These are the activations of a small neural network, seen along a few directions. Each row is one input.
In each table, some parts of the input vary, and every possible input appears once, in random order.
A made-up example of a description, with smaller parts first: one of 5 places around a ring, together with either a single point or one of 9 places around a ring or (one of 2 separate values, together with one of 6 places along a line).
Shared parts are said once, and a part with two or three values counts as separate values.
(in the rows, 128 means zero)

Other details of the inputs shift rows strongly along two fixed directions, in all tables alike. That doesn't count.

Table:
R1: [150 111 103 130 162 126 117  92 116  95 143 142 131 125  89 122 130]
R2: [119  99 104  96 105 119 138 110 132 141 176 125 149 122 124 120 142]
R3: [143 125 123 118 127 117 141 119 126 138 148 122 146 122 123 113 125]
R4: [135 128 125 150 117 131 129 149 135 144 128 130 114 127 134 140 121]
R5: [104 138 149  45  88 116 157  79 139 151 193  88 192 119 154 102 164]
R6: [ 73 122 124  59  70 103 142 114 142 171 163 106 176 114 154 122 154]
R7: [164 101 121 132 163 130 112 104 125  95 130 144 122 130 116 109 123]
R8: [109 152 149 102  82 129 154 132 144 168 156 105 146 120 149 137 133]
R9: [117  82 101 127 139 114 102 127 138 103 120 170 121 128 108 133 129]
R10: [130 109 113  93 120 112 142  93 126 135 173 114 162 121 121 109 142]
R11: [150  87 136 136 148 141 112 115 132  85 126 147 102 149 137 133 136]
R12: [131 133 137 144 118 140 130 144 137 135 126 127 110 128 130 142 121]
R13: [158 151 124 179 137 132 140 161 105 140  93 113 108 131 133 123 104]
R14: [142  86 106 140 139 125 114 119 140 104 147 162 116 132 109 139 128]
R15: [102 144 149 141 127 136 112 149 132 130 102 139 110 129 134 151 127]
R16: [153  89  96 136 151 120 124 117 130 107 143 156 120 124 105 118 123]
R17: [118 173 145 169 151 139 114 164 113 121  56 119 110 134 135 139 108]
R18: [150  71 113 149 137 131 113 125 134  99 131 152 108 143 142 129 129]
R19: [146 165 147 173 138 149 133 152 118 128  86 117  99 140 133 140 117]
R20: [133  89  94 140 139 123 115 112 133 103 152 154 117 130  96 146 133]
R21: [136 111 119 128 157 136 117  93 129  89 142 147 121 136  87 137 140]
R22: [150 101 136 131 158 140 111 104 138  90 129 149 113 141 114 124 135]
R23: [ 94 132 146 114 120 128 117 128 137 127 126 144 130 128 131 148 137]
R24: [131 166 127 173 146 127 123 165 105 133  68 120 108 133 134 122 101]
R25: [128 176 130 155  96 136 152 183 119 187 114 101 118 117 139 133 109]
R26: [110 159 147 133 147 134 111 143 127 123  87 124 128 127 128 132 119]
R27: [146  94 135 129 152 139 109 114 138  91 136 152 104 140 117 136 135]
R28: [116  82 138 135 145 135  96 120 134  85 109 161 107 146 145 139 138]
R29: [101 173 141  98 108 112 144 135 125 169 126 102 162 117 144 111 125]
R30: [ 82 116 137  88 112 122 119 103 137 123 151 136 145 127 129 146 153]
R31: [155  68 105 144 138 133 117 130 125 103 130 151 109 141 138 115 125]
R32: [ 93 119 143  52  68 120 155  90 151 162 198  96 174 120 158 124 158]
R33: [102 123 117  86 129 108 126  97 125 129 148 121 163 122 122 109 141]
R34: [100 186 131 158  96 126 136 194 122 184  78 110 115 114 137 146 108]
R35: [112 164 160  95  93 131 152 129 138 163 152 103 144 125 147 139 139]
R36: [130 139 146 112 128 135 135 110 138 126 141 127 137 132 122 129 137]
R37: [159 108 115 130 163 126 116 100 124  95 137 149 129 127 102 116 124]
R38: [144  92  85 137 150 118 124 109 122 106 150 148 122 122  92 125 129]
R39: [154 145 113 180 130 133 142 168 110 145  94 119 100 126 136 126 104]
R40: [123 151 129 138 143 121 120 144 119 135  99 124 126 126 127 115 113]
R41: [135 142 140 112 132 128 137 112 131 121 143 123 145 125 123 117 135]
R42: [159  97 131 138 158 134 116 108 125  79 121 140 118 143 134 110 133]
R43: [103 146 144 106 141 126 116 122 132 120 111 130 149 125 125 129 130]
R44: [117 147 129 106  84 124 157 146 132 181 155 106 150 116 147 122 128]
R45: [143 153 143 138 138 135 132 133 125 124 119 118 125 127 126 120 125]
R46: [151 232 143 205 125 145 153 194  91 175  58  85  99 120 135 140  88]
R47: [138 184 139 149 110 127 156 164 114 181 113  90 131 116 138 122 109]
R48: [ 96 130 153  45  79 122 154  88 145 157 195  94 173 124 155 126 164]
R49: [107 113 118 116 168 126  98 101 125  82 116 150 137 129  92 136 137]
R50: [118 146 117 179 121 130 120 184 116 142  65 133  96 129 136 144 107]
R51: [146 131 115 145 127 126 139 147 124 146 125 123 118 119 129 119 115]
R52: [147  76 125 144 138 139 114 119 137  91 128 149 103 144 139 132 129]
Description of these inputs: one of 4 places along a line, together with either one of 4 separate values or one of 9 places around a ring.
Question: Changing only the place on the line of 4 turns R16 into R38. The same change can be made to R36. Which row results?
Answer: R21
Question: Changing only the place on the line of 4 turns R24 into R29. The same change can be made to R52. Which row results?
Answer: R8
Question: Which other rows does R28 become when the choice among 4 separate values takes its other values? List them by row number.
Answer: R17, R24, R50
Question: A walk changes only the place on the ring of 9. It starts at R7 and steps to R45. List the rest of the walk in order.
Answer: R22, R27, R12, R4, R25, R51, R47
Question: Which other rows does R49 become when the place on the line of 4 takes its other values? List them by row number.
Answer: R17, R26, R43

Table:
R53: [120 130 172  80  44 132 172 138 157 196 178  83 152 129 214 119 145]
R54: [129  83 159  66 122 129 121  76 153 105 160 119 163 140 178  97 153]
R55: [113  93 171  54 125 128 117  81 159 106 164 139 161 138 167 104 157]
R56: [115 230 139 182 110 145 158 162 100 165 105  90 110 118  99 180 120]
R57: [170 107 118 170 171 137 113 124 115  84  99 145  92 145 116 120 118]
R58: [152  97  87 171 164 126 112 138 105  91 102 150 106 133 103 118 113]
R59: [172 114 103 166 175 128 115 125 118 102 127 157 104 125  83 125 106]
R60: [154  90 111 112 156 122 118  94 145  92 160 164 133 125  87 121 133]
R61: [152 213 132 189 119 144 163 186  95 174  90  84 111 121 125 133  98]
R62: [102 189 153  91  86 134 161 131 133 186 159  83 152 110 129 138 139]
R63: [148  72 107 181 138 138 104 158 133 103 103 172  76 140 129 148 116]
R64: [ 67 161 141  68  63 114 162 105 129 177 171  79 181 119 159 139 158]
R65: [133 101 118 161 171 134  90 134 124  79  78 155 103 141 121 134 115]
R66: [ 97 185 156 149 130 132 118 175 122 146  71 129 116 126 133 148 113]
R67: [128  80  96 111 150 110 107 103 143  97 147 170 139 122  88 120 133]
R68: [118  68 127  66 111 108 125  85 136 117 151 122 161 137 178  86 154]
R69: [112  80 100 106 150 122 101  99 136  93 151 159 127 128  86 133 141]
R70: [122 212 114 181 120 120 147 191 103 191  88 104 119 105 111 140  90]
Question: Changing only one part turns R66 into R55. The same change can be made to R63. Which row results?
Answer: R53
Question: What do these inputs look like to the network?
Answer: one of 2 separate values, together with either a single point or one of 8 places along a line
Question: Which other rows does R62 become when the choice among 2 separate values takes its other values? List them by row number.
Answer: R69

Table:
R71: [120 194 126 186  95 140 152 217 113 198  77 100  99 113 138 151  94]
R72: [112 116 103 165 161 124  94 139 120  98  93 156 106 128  94 150 118]
R73: [106  88 116  57 116 110 126  70 147 116 182 129 173 123 118 108 161]
R74: [133 125 149  78  96 127 160  95 132 153 181  93 169 131 169  98 149]
R75: [123 216 138 184 118 128 140 198 101 186  57  89 120 116 149 128  87]
R76: [146  99 116 155 209 134  85 110 123  43  93 183 103 140  75 137 121]
R77: [126 100 152  55 134 125 129  62 144 108 185 124 162 128 135 105 157]
R78: [128  29 150  57 141 137  95  63 163  66 167 160 142 152 162 106 162]
R79: [141 232 130 179 121 131 156 187 102 187  75  84 125 113 117 124  92]
R80: [114  62 133  72  96 120 129  88 162 114 187 136 148 138 159 123 159]
R81: [141 208 119 193  94 137 166 201 112 201  99  98 103 107 123 158  96]
R82: [128 107 161  80  84 123 153 109 146 151 163  99 153 141 196 102 147]
R83: [123 144 118 173 121 140 129 178 116 146  91 129  93 131 122 154 110]
R84: [108 113 155  69  90 117 139 110 136 149 142 107 163 135 199  93 150]
R85: [132  67 154  73 109 128 129  81 158 103 173 126 147 145 179 105 157]
R86: [167 121 126 177 158 147 117 129 121  89 108 144  90 136 108 147 120]
R87: [120  80 120  71 107 123 135  74 147 115 204 129 162 128 131 117 161]
R88: [110 102 139  79  72 117 155 114 150 162 176 110 154 132 176 120 148]
R89: [131 174 157  90  70 125 180 134 130 204 169  64 176 117 184  95 134]
R90: [144 181 122 168 149 132 136 148 105 136  86 114 118 127 101 127 109]
R91: [ 90 172 133  73  64 104 168 143 129 206 152  80 187 101 167 105 128]
R92: [125 157 170  92  59 121 174 148 143 203 151  70 160 125 211  99 132]
R93: [149 116 105 175 145 140 116 135 124 100 122 154  91 129  88 164 122]
R94: [162 131 122 177 167 148 121 126 115  89 117 141  98 135  93 138 120]
R95: [116 153 168  83  61 128 164 154 137 203 137  69 163 124 214  96 133]
R96: [132 226 135 177 121 126 151 197  97 181  67  89 127 113 132 126  89]
R97: [140 134 119 160 177 131 108 132 113  82  88 146 112 132  97 132 117]
R98: [139 167 106 180 128 138 145 158 108 148 121 123 105 123  93 153 111]
R99: [102 118 149  68 101 111 134 101 133 150 141  99 177 131 190  94 142]
R100: [123 239 144 171 124 139 153 172 106 170  74  83 122 115 108 142 107]
R101: [125  77 107 161 181 131  74 125 132  59 101 200  85 142  82 154 130]
R102: [131  36 125  65 127 123 108  54 160  79 203 168 148 138 125 130 165]
R103: [130  59 135  52 159 120 106  41 154  67 175 155 165 137 118  96 163]
R104: [131 224 111 180 110 129 162 192 101 201 104  90 111 101 100 146  92]
R105: [102 128 121  63  90 108 151  95 136 162 172 104 180 117 137 106 149]
R106: [123 226 108 177 108 126 158 190 106 197  88  95 123 102  98 140  92]
R107: [168  96 120 172 197 151  97 103 123  49 123 177  89 143  70 142 122]
R108: [162 162 134 183 133 143 142 157 110 139  98 117  97 132 126 144 110]
R109: [157 137 119 165 177 139 116 122 111  91 112 136  98 129  84 135 118]
R110: [124 142 109 157 168 129 106 127 123  99 109 160 109 125  53 154 123]
R111: [113 170 133  89  58 120 182 138 134 213 181  75 174 107 165 112 134]
R112: [144 157 111 181 120 137 143 162 114 149 112 127  98 124 107 161 111]
R113: [119  82 102 160 192 125  70 117 129  61 100 191  98 137  72 155 123]
R114: [173  87 124 173 188 151  93 105 129  50 114 181  81 143  86 151 122]
R115: [126  46 121  65 136 124 111  51 154  78 212 164 155 137 109 121 165]
R116: [145  73 112 172 173 139  88 122 141  59 121 193  76 148  79 165 124]
R117: [126 181 153  78  79 117 175 129 125 205 164  60 176 111 175  92 131]
R118: [116 169 106 164 137 120 131 164 104 141  92 129 119 118  95 145 107]
R119: [111 126 123  65  92 111 155  96 131 165 189  99 168 116 140 111 147]
R120: [159 213 142 195 107 142 163 197 107 191  86  87 104 117 142 141  96]
R121: [140 131  98 163 163 130 114 128 114 102 127 146  98 122  64 151 120]
R122: [137 118 127 167 163 138  99 140 120  85  80 155  92 140 124 133 122]
R123: [131  64  83 163 182 118  81 117 118  67 102 184 101 137  87 135 117]
R124: [138  89 119 161 205 136  72 109 128  48  84 182  97 144  93 139 120]
R125: [122  63 152  64 112 134 119  87 153 103 160 124 149 144 182 102 158]
R126: [103  47 120  49 148 106  99  59 153  74 182 169 168 132 112 115 164]
R127: [135  68 110 162 177 144  77 129 136  60 108 192  79 147  82 161 126]
R128: [146  97  97 159 193 131  90 106 122  64 133 182  89 131  42 156 124]
R129: [163  79 131 173 185 148  89 115 138  46 106 184  74 153  99 148 120]
R130: [ 94  66 129  62 104 113 115  90 151 114 167 143 157 131 161 112 164]
R131: [106 162 164  82  64 115 159 149 132 200 130  78 169 119 213  89 133]
R132: [104 208 118 183 106 122 142 202 104 196  69 100 118 104 128 144  87]
R133: [143  84 125 162 194 141  75 118 130  46  86 191  83 148 103 138 126]
R134: [131 200 127 195  92 134 163 211 120 198  90 101  96 115 135 154  94]
R135: [128 131 145  67 106 118 155  91 128 155 176  89 169 124 160  95 147]
R136: [121 127 100 158 164 122 106 138 116  94 103 156 112 124  76 148 120]
R137: [104  57 131  63 100 126 118  94 156 115 174 134 151 136 161 119 161]
R138: [118 103 159  71  87 129 143 115 141 151 150  98 156 139 199  99 148]
R139: [111 129 146  62 105 110 146 100 129 146 151  99 183 127 172  92 144]
R140: [110 203 124 185  97 127 147 211 107 196  70 108 105 108 137 143  95]
R141: [113 152 115 172 124 127 125 173 111 144  83 138 100 125 122 147 112]
R142: [107  78 142  62 127 115 111  75 146 103 151 125 170 136 173  96 154]
Question: Changing only one part turns R87 into R137. The same change can be made to R115. Which row results?
Answer: R127
Question: What do these inputs look like to the network?
Answer: one of 2 separate values, together with one of 4 places along a line, together with one of 9 places around a ring
Question: Which other rows does R134 become when the place on the ring of 9 takes its other values? List them by row number.
Answer: R71, R81, R91, R104, R106, R111, R132, R140
Question: Which other rows does R131 become when the choice among 2 separate values takes its other values? List them by row number.
Answer: R140
Question: A walk changes only the place on the ring of 9. It starts at R76 and steps to R103. List the rest of the walk in order.
Answer: R77, R107, R114, R129, R78, R133, R124
Question: Which other rows does R112 become when the choice among 2 separate values takes its other values? List them by row number.
Answer: R108
Question: Which other rows does R88 become when the place on the line of 4 takes its other values? List them by row number.
Answer: R80, R116, R134
